A small network was shown many inputs. Here are its activations along a few directions, one row for each input.
In each table, some parts of the input vary, and every possible input appears once, in random order.
Descriptions start from the smaller parts, as in this example, which fits no table here: one of 2 separate values, together with either a single point or one of 11 places around a ring or (one of 5 places around a ring, together with one of 6 places along a line).
Shared parts are said once, and a part with two or three values counts as separate values.

Other details of the inputs vary at random and push rows far along two fixed directions, the same in every table; ignore that.
These rows show it; all are for the same input, with only those details redrawn:
[ 5  6  6  6 22  6  0 -5 -9  8  3  2]
[ -1  16 -16  18  -5 -20  -4  17   4  11  31   6]
[  0  -5  23 -10  -5  10   8 -33  -7 -25 -27  -2]

A family of inputs:
row 1: [  5 -12  20 -23 -10  26   8 -24  -2 -26 -19   3]
row 2: [ -5  -8  -6  -1 -37   2  -7   0  16 -11   7  -2]
row 3: [-10  -1  -4   9 -34  -7  -5  -8  14  -9  -2  -3]
row 4: [ 5  6  6  6 22  6  0 -5 -9  8  3  2]
row 5: [ -9  -3   7   0 -30 -18   9   4  17 -10  -3  -5]
row 6: [ -9  -8   6  -5 -29 -12   8   7  19 -13   2  -4]
row 7: [ -6  -6 -37 -11 -33 -19 -11   8   0 -12 -19  -5]
row 8: [  7   0 -25 -19  24   3  -3  11 -22   6 -16   4]
row 9: [ -6   5  -1   1 -30 -10   6  -8   9 -17   2   6]
row 10: [ -5  10 -18  27  -9 -18 -14  17   9  19  27  -3]
row 11: [  1   0 -13   5 -11 -14  -1  39  18  18  35   2]
row 12: [ 4  1  5 -3 20 18  2  1 -3  6  9  7]
row 13: [ -1 -18  -1 -36  -4  -3   5  -5  -9 -21 -50  -8]
row 14: [ 0 -7  3  4 16 21 -8  0  2 14  3 -3]
row 15: [ 1 -3 15  4 23 -1  4  6 -1 14 -3 -9]
Question: Describe the family of inputs behind these rows.
Answer: one of 3 separate values, together with either a single point or one of 4 places along a line
Question: The inputs of row 10 and row 4 match in every part but the choice among 3 separate values. If row 3 is changed in the same way as row 10 into row 4, which row does it become?
Answer: row 9
Question: Which other rows does row 11 become when the choice among 3 separate values takes its other values? List them by row number.
Answer: row 1, row 2
Question: Which other rows does row 15 become when the place on the line of 4 takes its other values? List them by row number.
Answer: row 5, row 6, row 11

A family of inputs:
row 16: [ -1  -5  18 -13  -9  -5  10 -20  -5 -26 -23  -4]
row 17: [ -2 -16  15 -20 -13   2   8 -11   2 -22 -26  -9]
row 18: [ -3  -3  13  -7 -13   0   7 -24  -3 -20 -29  -3]
row 19: [  2   3 -16   9  16 -12  -6  35   4  28  24  -3]
row 20: [ 13 -12  12 -11  43  38  -6 -10 -17  15 -16  -3]
row 21: [ -1 -12  13 -20 -15   7  10 -13   2 -20 -26  -2]
row 22: [  0 -14   7 -14 -18  14  -2 -21   0 -20 -23  -5]
row 23: [ 12  -2  13  -1  45  31  -6 -21 -23  12 -17  -2]
row 24: [  2  13 -14  16  18 -20  -5  25  -2  23  25   1]
row 25: [  4  17 -15  14  16 -14  -2  23  -3  24  25   8]
row 26: [ -8   4  -3  -2 -40 -30   6  -4   9 -27  -1  -1]
row 27: [ -2   4 -22  12  13  -2  -9  28   5  28  24   2]
row 28: [  7   6 -21   7  10   2 -11  26   0  23  30   5]
row 29: [ -8  -6  -4 -10 -44 -24   6   7  16 -25  -2  -4]
row 30: [ 12  -3  57  20  56  45  13 -31  -7  19   9  -3]
row 31: [ 11 -13  11  -8  41  38  -8 -11 -16  16 -18  -5]
row 32: [ -3 -13  12 -16 -16   7   7 -14   3 -17 -29  -5]
row 33: [  1   6 -20   7  14  -1  -5  29   4  24  28   6]
row 34: [ -9   3  -3   0 -40 -31   5  -4   9 -26  -3  -2]
row 35: [ -8  -4  -7  -8 -47 -18   6   4  16 -21  -5   0]
row 36: [  6   5 -21   9  10   1 -12  26   1  24  29   4]
row 37: [-10  -5  -8  -5 -47 -19   3   2  17 -18  -8  -3]
row 38: [ -3  -6  16  -8 -10  -5   6 -22  -3 -22 -28  -8]
row 39: [ -8   6  -5   1 -42 -25   6  -6   9 -23  -4   3]
row 40: [-12   6  -9   3 -41 -20   2 -11  10 -25  -2   3]
row 41: [-13  -5 -11  -5 -46 -14   1  -1  17 -22  -4  -1]
row 42: [ -3 -16  15 -18 -13   2   7 -11   3 -21 -27  -9]
row 43: [  0  28 -38  27  -4 -38  -6  47   8  31  56  13]
row 44: [  3   6 -18   8  13  -7  -4  33   4  30  23   3]
row 45: [-12   6  -9   2 -41 -20   3 -11   9 -26  -1   4]
row 46: [ 10  -1  18  -4  48  23   4 -13 -20  15 -21  -1]
row 47: [  9  11 -10  10  23   5  -8   7 -12  17  20   7]
row 48: [-11   6  -8   1 -41 -20   4 -10   9 -28   0   5]
row 49: [  1  16 -18  14  17  -8  -4  19  -3  19  29  10]
row 50: [  7 -12  13 -11  45  35   0  -7 -13  15 -18  -2]
row 51: [ -4 -17  14 -16 -13   2   5 -12   3 -19 -29 -11]
row 52: [  6  -2  14  -1  48  28  -1 -18 -19  13 -19  -1]
row 53: [  5  15 -21  19  12  -6 -13  15  -6  21  28   6]
row 54: [ 13  -1  14  -3  46  32  -4 -20 -24  11 -14   0]
row 55: [  8 -12  14 -13  46  36   1  -7 -13  14 -17  -1]
row 56: [  1  27 -42  30  -7 -30 -16  39   5  27  60  12]
row 57: [ -7 -10  52   4 -21  22   8 -28  24 -17   2  -3]
Question: Describe the family of inputs behind these rows.
Answer: one of 2 separate values, together with either a single point or (one of 4 places along a line, together with one of 5 places along a line)
Question: The inputs of row 50 and row 45 match in every part but the choice among 2 separate values. If row 28 is changed in the same way as row 50 into row 45, which row does it become?
Answer: row 47
Question: Which other rows does row 32 become when the place on the line of 5 takes its other values? List them by row number.
Answer: row 21, row 35, row 37, row 44
Question: A walk changes only the place on the line of 4. It starts at row 56 and steps to row 48. List the rest of the walk in order.
Answer: row 25, row 26

A family of inputs:
row 58: [  0  -3  -4  -3   2  16  -7 -13  -6  -4  -9   1]
row 59: [ 9 -8 17 -6 31 22  1 -2 -8 11 -4 -3]
row 60: [ 5 -3 21  0 36 11  4 -5 -9 12 -9 -5]
row 61: [ -9  -5  -6  -5 -38  -1  -2 -16   8 -25 -11   0]
row 62: [ -5  -9  11  -9 -35  -7   5  -6  15 -24  -5  -4]
row 63: [ 4 -3 18 -4 34 17  7 -4 -8 11 -7 -1]
row 64: [  0   1 -53 -14   2 -32 -10  52  -5  20   1  -1]
row 65: [ -2   7 -23  15  -6  -9 -10  27  11  22  32   3]
row 66: [  9  -7  13  -5  31  23   0  -4 -10  10  -5  -2]
row 67: [  8   4   9   3  36  13  -1 -14 -20  10 -12  -1]
row 68: [ -9  -4  15  -2 -32 -18   9 -10  13 -23 -11  -6]
row 69: [ -2   5 -16  15  -7  -9  -7  33  16  25  33   1]
row 70: [  0  -1  13   1   8  -1   5 -10  -4  -3 -10  -4]
row 71: [ -2  14 -18  16  -1 -19  -1  27   8  18  33   7]
row 72: [  5  -3   3  -5   4  11  -2 -11  -7  -7  -6   0]
row 73: [  9  -5  10  -5  31  23  -2  -6 -13   9  -5  -1]
row 74: [  5   0   1  -5   4  11  -4 -12 -10  -8  -6   2]
row 75: [ -6   3   3   0 -32 -17   4 -19   3 -27 -13  -2]
row 76: [ -9  -4  12  -7 -33 -12  12  -8  15 -24  -9  -1]
row 77: [ -7   3   0  -5 -33 -11   6 -16   4 -27 -11   4]
row 78: [ -1  16 -21  17   0 -19  -2  25   5  17  32   8]
row 79: [  0 -10   9  -5   0  15   0  -5   4   1  -8  -4]
row 80: [ -6   5  -2  -5 -33 -11   4 -19   1 -28 -11   6]
row 81: [  7   0  14   2  36  12   2 -10 -14  11 -11  -3]
row 82: [ -2   8 -26  16  -5  -8 -12  25   9  20  31   5]
Question: Describe the family of inputs behind these rows.
Answer: either a single point or (one of 4 places along a line, together with one of 6 places along a line)
Question: Which other rows does row 72 become when the place on the line of 6 takes its other values? List them by row number.
Answer: row 59, row 62, row 66, row 73, row 74
